A small network was shown many inputs. Here are its activations along a few directions, one row for each input.
In each table, some parts of the input vary, and every possible input appears once, in random order.
Descriptions start from the smaller parts, as in this example, which fits no table here: line(4) and (point or ring(11) or (values(2) and ring(8))).
Shared parts are said once, and a part with two or three values counts as separate values.
In the rows, zero is written as 128.

Other details of the inputs shift rows strongly along three fixed directions, in all tables alike. That doesn't count.

Rows:
row 1: [138 159  73 168 181 152 101 180  19 162  93 117]
row 2: [146 170 106 143 156 100  83 131  43 100 134 152]
row 3: [146 112 155 124 179 109 194 222 146 215 157 114]
row 4: [ 41  66  98 113 122 167  70  85 120  59  51  40]
row 5: [116  48 128 120 174 150 183 165 185 204  80  94]
row 6: [167 172 143 135  93 130 141 114 125 114 212 190]
row 7: [105  51 121 117 168 138 180 175 185 200  81 100]
row 8: [154 182 163 121  78 133 132  91 134  94 214 159]
row 9: [152 166 152 142  75  86 125 139 113 108 161 169]
row 10: [118 159 121 130  52 166 102  33 139  55 145 156]
row 11: [186 197 146 150 100 128 100 114 149 143 176 185]
row 12: [143 168 131 150  76 125 138 146 114 125 175 173]
row 13: [145 151 190 123  27 153 169  69 198 111 188 135]
row 14: [141 182  85 149 149 147  99 124  51 121 130 152]
row 15: [124 167  73 139 198  76  87 185  33 133  83 139]
row 16: [124  36 169 109 121 127 152 102 202 134 101  96]
row 17: [165 158 149 152  80 142 136 130 112 120 198 166]
row 18: [ 49  37  87 118 130 177  65  91 123  58  55  61]
row 19: [112  47 169 103 138 151 161 129 194 152 129  75]
row 20: [145 148 188 100  50 122 167  81 213  93 231 163]
row 21: [155 137 128 123 169 103 207 193 170 221 152 174]
row 22: [ 44  74  93 114 125 174  76  81 122  75  31  34]
row 23: [150 180 101 147 154 107  88 120  46 109 118 148]
row 24: [111 142 119 143  82 120  53  92  66  37 118 127]
row 25: [132  56 154 125 130 153 113 122 220 162  95  97]
row 26: [119 166 140 118  68 165 101  37 130  60 159 122]
row 27: [113  67 152  88 122  94 158 100 226 127 105 126]
row 28: [105  49 154 103 110 111 149 114 206 129  81 100]
row 29: [143 147  97 162 192 106  86 187  12 141  93 118]
row 30: [ 57  92  95 102 142 179  82  52 131  70  48  52]
row 31: [133 176  91 159 183 150 103 177  17 163  96  90]
row 32: [125 143 143 114  64 102  84  61 133  33 165 164]
row 33: [112 168  55 147 196 118 100 185  34 143  95 144]
row 34: [147 152 136 115 183 100 208 197 164 221 142 134]
row 35: [169 161 134 153 146  96 149 173  91 176 116 145]
row 36: [153 174 135 131  92 118 141 127 130 111 207 195]
row 37: [173 131 154 121 168  78 194 166 170 200 137 161]
row 38: [105  73 136  92 190 111 187 172 199 186 115  97]
Each input here is: values(2) and (point or (values(3) and ring(6))).
Changing only the values(2) part turns row 20 into row 3. The same change can be made to row 21. Which row results?
> row 7
Change only the values(3) part in row 35. List by row number the other rows that result.
> row 5, row 13

Rows:
row 39: [139  99 136 106 192 102 205 175 206 226 123 125]
row 40: [185 216 133 165 117 108 101 133  84 133 156 184]
row 41: [115  87 154 128  79 118 104  93 170  81 114 127]
row 42: [122 121 102 130 171 112  88 130  90 129  68  95]
row 43: [117  75 134 115 119 147  98  77 171  79 133 129]
row 44: [159  71 136 116 188 103 182 189 196 226 119 139]
row 45: [154 211 130 146 101  98 140 155  76 105 201 184]
row 46: [178 220 157 157  79 127 141 143  75 115 219 161]
row 47: [144 210 116 136 106  96 132 163  62 126 175 176]
row 48: [124 117  98 118 176 127  82 124  89 132  87 115]
row 49: [ 99  93 145 135  76 172 115  92 170  98 117 111]
row 50: [108 121 112 124 146 149 107 145  74 130  96  79]
row 51: [117 132 167 103  88 124 142  65 186  74 174 133]
row 52: [114 123 150 106  95 141 136  57 192  76 168 139]
row 53: [137  88 130 110 169  99 212 200 199 214 131 138]
row 54: [168  84 173 113 159  70 202 192 197 216 140 133]
row 55: [188 209 140 154 118 108 112 124  85 116 199 189]
row 56: [153  58 151 104 173  94 189 199 191 219 143 151]
row 57: [103 114 146 106  72 116 136  78 181  85 131 113]
row 58: [124 119  90 132 172 124  85 124  96 134  72 107]
row 59: [103 112 111 143 156 150 110 156  81 121 115  90]
row 60: [116 129 107 141 136 143 113 145  86 135  92  78]
row 61: [182 232 122 164  93 137 134 132  78 151 184 161]
row 62: [112 107 146 130  77 182 119  77 182 103 125 121]
row 63: [113 131  87 147 147 166 105 132  98 146  95 102]
row 64: [139  96 161 115 161  87 217 208 202 210 134 142]
row 65: [109  76 153  98  96 116 102  82 157  84 117 110]
row 66: [111 104  81 146 163 128 127 121  73 130  55 110]
row 67: [144 103 142 113 178 115 206 188 211 215 127 151]
row 68: [ 92 132 102 131 163 115 105 146  92 116  65  96]
row 69: [176 222 146 160 100 137 131 146  77 142 161 150]
row 70: [ 94  84 149 112  75 159 122  92 156  97 134  99]
row 71: [161  75 147 125 191 108 176 192 200 223 111 145]
row 72: [108 131 163 109  76 129 129  59 193  80 130 126]
row 73: [ 87  74 138 113  84 171 115  84 164 101 129 103]
row 74: [184 206 137 161 102 111 160 127  60 113 197 203]
row 75: [108 114 125 107  76 145 132  67 198  90 137 137]
row 76: [ 97 125  82 134 157 134 106 152 100 117  72 118]
row 77: [100 141  90 132 180 136 102 128 105 130  67 110]
row 78: [112  78 146 103  68 144 146  41 163  77 128 139]
row 79: [108  91 102 136 180 112  88 157  77 107  91 104]
row 80: [105 113 156 102  90 119 137  83 173  69 159 122]
row 81: [ 93 103  94 146 173 162 100 153  80 126 103  91]
row 82: [130 109 164 121  95 122 107  75 177  92 114 122]
row 83: [106 120  90 130 161 171 100 135  87 146  98 102]
row 84: [155  93 164 132 140 121 220 196 204 238 166 137]
row 85: [180 227 135 157  89 129 137 138  77 145 179 149]
row 86: [147 217 121 133 119  91 130 158  57 131 168 164]
row 87: [100  94 141 129  67 154 124  92 161  99 126  95]
row 88: [ 96  97 131 106  89 142 127  82 177  62 152 135]
row 89: [106 118  92 143 177 173 100 138  88 130 107  98]
row 90: [ 92  84 145 130  85 164 113 101 159  94 100  91]
row 91: [176  91 182 129 142  98 249 169 206 218 143 173]
row 92: [158  95 181 125 155 120 214 206 192 225 136 114]
row 93: [ 97 105 136 109  69 121 135  87 179  83 129 121]
row 94: [183 204 135 171  85 101 114 153  87 126 178 204]
row 95: [115 129  95 124 165 166 105 126  83 146  94  89]
row 96: [107 116  92 136 192 169 101 133  81 131  90  77]
row 97: [184 211 151 151 114  95 115 129  79 109 195 178]
row 98: [ 88 116  76 113 163 132 106 148  88 121  89 116]
row 99: [108  98 103 124 157 109  85 150  77 118  87 112]
row 100: [110 131 153 105  70 123 133  53 191  83 142 120]
row 101: [120 117 110 116 176 114  87 131  83 129  82 102]
row 102: [118 128 113 133 170 156 111 134  83 122 107  79]
row 103: [ 97 141 103 108 170 121 108 123  92 125  93 101]
row 104: [115 101  84 139 154 120  89 147  91 127  78 117]
row 105: [110  89  91 138 183 126  85 154  82 113  93 115]
row 106: [ 94 126  73 111 176 144 102 137  94 129  87 119]
row 107: [123 127 151 107  70 145 143  64 200  70 191 164]
row 108: [115 101 114 130 181 107  89 146  79 105  93  96]
row 109: [180 202 118 145 115 112 103 144  70 137 181 198]
row 110: [175 224 132 166 105 147 126 139  77 146 162 160]
row 111: [123  97 166 123  82 114 107  85 173  83 116 121]
row 112: [179 206 135 161  78  83 121 152  76 124 183 189]
row 113: [122 138 161  92  57 136 142  45 204  89 183 157]
row 114: [117 131 109 121 159 156 108 133  78 138  94  80]
Changing only one part turns row 78 into row 66. The same change can be made to row 99. Which row results?
> row 112
Changing only one part turns row 58 into row 40. The same change can be made to row 54. Which row results?
> row 111
What do these inputs look like to the network?
> line(4) and (point or (values(3) and ring(6)))
Change only the values(3) part in row 86. List by row number the other rows that result.
> row 50, row 65
A walk changes only the line(4) part. It starts at row 97 and steps to row 101. List the rest of the walk in order.
> row 42, row 82
Change only the line(4) part in row 109. List by row number the other rows that result.
> row 43, row 44, row 71
Change only the values(3) part in row 81. List by row number the other rows that result.
> row 88, row 105
Change only the ring(6) part in row 98. List by row number the other rows that result.
> row 47, row 86, row 103, row 106, row 113
Change only the ring(6) part in row 49. List by row number the other rows that result.
> row 62, row 69, row 90, row 92, row 110
